Each row has a name. Each piece below is followed by the name of the row it came from, unless a question asks for something else. Each question is about the rows just above it. Places in a row count from 0.

Y: -0.458 -0.327 -0.519  1.349  1.584 -0.680  0.785
V:  0.928 -0.680  1.349 -0.681 -0.326 -0.519  1.584
R:  1.349  0.785  3.320  1.584 -0.680 -0.519 -0.326
C: -0.681 -0.327 -0.519  1.349  1.584 -0.680  0.928
Which row holds these entries in another order? -0.681 -0.680 -0.519 -0.326  0.928  1.349  1.584 -> V
 3.320  1.584 -0.680 -0.519 -> R
Which row holds these entries in another order?  0.785 -0.680  1.584  1.349 -0.519 -0.327 -0.458 -> Y
Where do -0.681 -0.327 -0.519  1.349  1.584 -0.680  0.928 appear? -> C
 0.928 -0.680  1.349 -0.681 -0.326 -0.519  1.584 -> V
Which row holds these entries in another order?  0.928 -0.681 -0.680  1.349 -0.519  1.584 -0.327 -> C

B: -0.113 -3.636 -2.970 -3.167 -4.127  3.555 -2.761  0.891  4.200  2.658  1.595  3.387 -0.111  4.235
F: -1.664 -2.566 -1.444 -1.938 -3.316  3.796 -2.758 -0.757  3.491  3.207 -1.540  3.447  2.936  3.068
K: -4.382  1.038  3.069  2.429  0.921  3.318 -1.375 -5.838  2.061  3.440 -6.028  4.081  5.859  4.522
E: -1.781 -0.934  0.133  0.207 -1.136  3.517 -0.654 -1.923  2.833  2.395 -2.540  4.455  3.527  3.445
T:  1.751  4.694 -5.751  3.205 -4.592  3.126 -0.664  3.531 -2.175  0.198  0.889  3.428  0.766 -0.783
X:  1.350 -1.927 -2.146 -1.961 -1.316  2.919 -0.809  2.337  1.066  2.434  2.627  3.689 -1.884  2.849
Q: -2.175  3.205  3.532  3.126  3.428 -0.664  0.889 -4.592 -0.783  1.751 -5.751  0.198  4.694  0.766
H:  0.100  2.309  1.740  2.504  2.194 -4.535  2.180 -0.850 -3.756 -3.304 -1.115 -4.013 -0.915 -5.333
Put -4.127 -3.636 -3.167 -2.970 -2.761 -0.113 -0.111  0.891  1.595  2.658  3.387  3.555  4.200  4.235 back in order: which row is it? -> B
Which row holds  0.100  2.309  1.740  2.504  2.194 -4.535  2.180 -0.850 -3.756 -3.304 -1.115 -4.013 -0.915 -5.333? -> H
Which row holds these entries in another order? -2.175  0.889 -5.751  1.751  3.126 -0.783 -0.664  3.532  0.198  0.766  4.694  3.205 -4.592  3.428 -> Q

Z:  3.511 -6.046 -5.778 -1.341  7.531 -1.022 -1.203
L: -6.046 -1.022  7.519 -7.216  0.145 -6.976 -1.339
P: -6.046 -1.022 -1.341  7.531  3.511 -1.203 -5.777
W:  0.145  7.519 -1.022 -6.976 -6.046 -7.216 -1.340
-5.777 is at row and place -> P, 6
 0.145 -1.339 -1.022 -6.976  7.519 -6.046 -7.216 is which row reordered? -> L
-6.976 -1.339 -> L
Row and place of -1.340 in the named rows: -> W, 6
-1.022 -1.341  7.531  3.511 -1.203 -> P
-6.976 -6.046 -7.216 -> W
Put  3.511 -1.203 -5.777 -6.046 -1.022 -1.341  7.531 back in order: which row is it? -> P

